A small network was shown many inputs. Here are its activations along a few directions, one row for each input.
Each table varies a few parts of the input and shows all the possible inputs, shuffled.
Descriptions start from the smaller parts, as in this example, which fits no table here: one of 6 places along a line, together with either a single point or (one of 2 separate values, together with one of 5 places around a ring) or one of 11 places around a ring.
Shared parts are said once, and a part with two or three values counts as separate values.

Other details of the inputs shift rows strongly along three fixed directions, in all tables alike. That doesn't count.

Rows:
row 1: [  9 -21   9  -7 -10  -9   2   3  -9   1   3]
row 2: [  4  11   0  -4   5  -5  11 -11   8 -15  -8]
row 3: [-20   4  -3  17  17  -4  12  -2  -5   1   3]
row 4: [  9   0  -6   3   9  22 -46  -5  10  13   6]
row 5: [  5  19  -9  -1  18  -5  10 -11  20 -13 -11]
row 6: [-12  -3  -2  16   3  28 -35   3  -7  19  12]
row 7: [-7  7 -3  4  3  7  1 -2  3 -2  4]
row 8: [  2 -10   7   0 -11  12 -21   2  -5   9   6]
row 9: [ -1 -18  13  -2 -10  -9   6   2 -14  -2  -2]
row 10: [-15  14  -4  10   9   1  21  -1  -5  -6   6]
row 11: [ 14   4  -5  -6   6   0  -3  -6  15 -10 -12]
row 12: [ -3 -21   9   5 -14  15 -21   9 -16  17  21]
row 13: [  5 -15   9  -7 -16 -11   5  -3 -13  -9  -1]
row 14: [-14  16  -6  12  19   0   8 -11   5  -4   2]
row 15: [ 12  -8   2 -16 -13  -3   2   5   3   3   2]
row 16: [ -1 -16   6   5  -9   3 -11  11 -12  12   0]
row 17: [-14  -8   6   8  -8   2   6   6 -25   4  14]
row 18: [ 30  11 -15 -17   7  -4  -6 -15  35 -13 -16]
row 19: [-19   9  -3  18  14   0  13   8  -4   2   0]
row 20: [ -3   9 -10  12  19  25 -30  -6  11   8   3]
row 21: [ 14  -8   0 -10 -14 -13   6   2   1  -3  -8]
row 22: [ 38   8 -13 -24  -3  -7   1  -5  32  -8 -16]
row 23: [ -3  -5   7  -2 -13  -3   5   0 -11  -3   4]
row 24: [ 36   8  -9 -24  -1  -3  -5 -16  29 -15  -9]
row 25: [  4 -10  13  -7 -11  -7   7  -5 -10  -7  -3]
row 26: [ 22  22  -7 -18   2  -1   0 -15  30 -15 -13]
row 27: [  9 -17   7  -8 -11 -14   6   3 -15  -2   2]
row 28: [  9   0   1  -5   1 -10   1  -5   3  -6  -7]
row 29: [-15  12  -5  12  12  -3  20   3  -3  -3  -7]
row 30: [  3 -10  13  -8 -18  -4   4   0  -7  -5   1]
row 31: [ -1  -8  -1   9   6  22 -40   0   2  16  11]
row 32: [ -2 -19   9   4  -9   7 -17   1 -16   5   4]
row 33: [-16  23  -7  10  14   0   8  -1   4   1  -2]
row 34: [-16  20 -11   8  15   4  11   3   8  -2   0]
row 35: [  2   3  -8   2   7  24 -42   5  16  21   6]
row 36: [  4  11 -11   3  11  28 -34  -4  19   8   3]
row 37: [-19  18  -2   7  12  -3  17   0   1   0  -2]
row 38: [-23  14  -5  11  12   1  13   3  -2   4   4]
row 39: [ -2  -1   9  -2 -12  -4   5  -1  -9  -5   1]
row 40: [-15  11  -1  13  14  -6  19   1  -3   3  -3]
row 41: [  2  -1   5 -11 -13  -8   8   3  -4  -4  -6]
row 42: [-20  18  -8   9  10  -4  13   3  -4  -1   2]
row 43: [ -1 -11   8   1  -1  -7   0   0  -4  -1   0]
row 44: [  9  -2 -11   5   7  19 -41   5  13  22   1]
row 45: [  9  -8   6  -9  -7 -12   8  -4  -6  -8 -10]
row 46: [  3 -13  11  -8 -19  -3   2   1  -6  -3   4]
row 47: [ 22   9  -6 -22  -4  -3   4   1  20  -6  -5]
row 48: [  9 -18   6  -6 -14  -8   7   9  -8   6   2]
row 49: [-17   8  -4  18  16  -6  12  -2  -9  -1   2]
row 50: [  2 -16   2  -6 -14   7 -20  14 -10  15  13]
row 51: [-4  2 -7  7  6  1  5  6  3  3 -3]
row 52: [-20   7  -3  16  15   2  10  -3  -4  -7   4]
row 53: [ 10   6   1 -18  -9  -7   9   3  11 -11 -10]
row 54: [  7 -15   6  -6 -14 -13  11  10 -14   3   1]
row 55: [-15   6  -5  13  16  -7  23   0  -7  -7   2]
row 56: [  0 -15  11  -2 -14  -8  10   7 -12   3  -4]
row 57: [ 16  -9   5 -15 -12 -11   5  -7  -6  -8  -1]
row 58: [  7 -19  12  -7 -13  -6   3   0 -12  -2   7]
row 59: [-18 -14   5  16  -2  -1   6  12 -17  11   8]
row 60: [-13  24  -8   4  14   2  15  -2  10  -6  -7]
Description of these inputs: one of 3 separate values, together with one of 4 places along a line, together with one of 5 places around a ring.
Changing only the place on the line of 4 turns row 37 into row 15. The same change can be made to row 60. Which row results? -> row 47
Which other rows does row 13 become when the place on the line of 4 takes its other values? List them by row number. -> row 4, row 32, row 57
Which other rows does row 33 become when the choice among 3 separate values takes its other values? List them by row number. -> row 35, row 53
A walk changes only the place on the line of 4. It starts at row 17 and steps to row 23. List the rest of the walk in order. -> row 39, row 6
Which other rows does row 34 become when the choice among 3 separate values takes its other values? List them by row number. -> row 38, row 42
A walk changes only the place on the ring of 5. It starts at row 20 and steps to row 36. List the rest of the walk in order. -> row 60, row 29, row 11

Rows:
row 61: [  8   8   4  -6   7 -27  35 -16   6 -24 -23]
row 62: [-46  20   8  23   5  15  10  -1 -20  -2  19]
row 63: [  9   0 -23   4  15  15 -29  13  16  32   7]
row 64: [ 11 -35  26 -18 -45  14 -33   9 -19   0  16]
row 65: [  4  14   8 -10   2 -19  29 -26   4 -29 -10]
row 66: [ -8  18 -24  19  36  -2  10   2  16  12  -1]
row 67: [-12  27 -26  12  28   5  13  10  18  12   0]
row 68: [ 25 -61  14  -6 -27 -10 -25  17 -20  11  -1]
row 69: [-10 -16  13   0 -16 -29  41  14 -25  -4  -8]
row 70: [ -5  10  -8  21  36   8 -17 -26   8  -9   1]
row 71: [ 51   4  -3 -32  -1  -2 -26 -34  32 -15 -10]
row 72: [ -5   4   4 -11 -17 -18  28  17  -7  -3  -8]
row 73: [  0  16   9 -18 -21 -11  32   5   8 -15 -16]
row 74: [-38 -12   4  28   1   8  -2  31 -32  22  17]
row 75: [ -1  25   5 -18  -8 -13  35 -21   4 -27  -7]
row 76: [  3   2  -7   7  14  28 -43 -17   7  12  12]
row 77: [-17 -27  27   3 -23 -21  37  13 -40  -5  -1]
row 78: [ 10 -59  20  -3 -32  -9 -13  24 -33  14   4]
row 79: [ -8 -24   5  14  -9  34 -48  20  -9  22  10]
row 80: [ 24  13  -1 -12  13 -24  23 -39  12 -33 -16]
row 81: [-42   8   1  25   0   5  17  31 -21  20  13]
row 82: [-27   5   5  20   9  21 -13  -7 -11  -1  14]
row 83: [ 43   2 -15 -36 -16   1 -12  12  37   9  -9]
row 84: [ -7  16  -7  15  31  11 -16 -25  11  -5   2]
row 85: [ 29   1   2 -27 -22   6 -21   1  24  -5 -17]
row 86: [-27  27 -18  15  15   6  21  24   5  18  11]
row 87: [ 17  20 -18  -8  13  34 -53 -20  27   9   9]
row 88: [-31  34  -4  16  10  15   4  -8  -5  -2  16]
row 89: [ 14 -14   8  -2   3 -28  25 -11  -7 -22 -21]
row 90: [ 36 -26  -9 -14  -2 -11 -10   9  12   8  -4]
Changing only one part turns row 63 into row 66. The same change can be made to row 69. Which row results? -> row 78
What is each input in this table made of? -> one of 5 places along a line, together with one of 6 places along a line
A walk changes only the place on the line of 6. It starts at row 89 and steps to row 61. List the rest of the walk in order. -> row 77, row 79, row 85, row 73

Rows:
row 91: [  4  -1   9  -5  -1 -17  14  -5  -2  -2 -18]
row 92: [-21 -15  19  10  -9 -13  13   1 -30  -5   1]
row 93: [-25  25 -19  30  45  35 -28 -11  10  19  24]
row 94: [ 25  15 -19 -23   0  -8  -1  -2  27  -1 -11]
row 95: [ -7 -24  14  -1 -25  -1  -3   8 -33   3  17]
row 96: [ 16  -2 -10  -9  -5  10 -21  11  22   3  -7]
row 97: [ 30 -12  -3 -14   3   7 -30 -11  18   0   2]
row 98: [ -1 -11   5   1  -7  20 -23   1  -4  -1   5]
row 99: [  4  -6  -3  -5 -14  11 -20   8  -5  15  12]
row 100: [-16  37 -17  18  39  -7  32 -13  18 -14 -19]
row 101: [  5  16   0 -16  -5 -25  34  -4  12 -12 -19]
row 102: [ -4 -22  10   8  -4 -14  21   7 -17  -1   1]
row 103: [ 15 -20  -5   1  -5   9 -32   8  -3  20   2]
row 104: [ -2   4   7  -3 -14   0  17   7  -1 -11  -3]
row 105: [-23 -14  21   9 -18   0   6   4 -31   1  11]
row 106: [ 32  16 -15 -18   7  -8 -12 -19  26 -11 -11]
row 107: [ 13 -14   3  -5 -10  18 -22   7   3  15  16]
row 108: [  7  -2   7  -8  -3 -13  16  -9   0 -24 -13]
row 109: [-50  29  -4  37  25  15   6   6 -10  15  11]
row 110: [ -1   0   2  -7   2 -19  37   5  -1  -9  -4]
What is each input in this table made of? -> one of 4 separate values, together with one of 5 places around a ring
Changing only the place on the ring of 5 turns row 108 into row 96. The same change can be made to row 92. Which row results? -> row 101
Which other rows does row 100 become when the choice among 4 separate values takes its other values? List them by row number. -> row 91, row 102, row 103
Which other rows does row 107 become when the choice among 4 separate values takes its other values? List them by row number. -> row 99, row 104, row 109
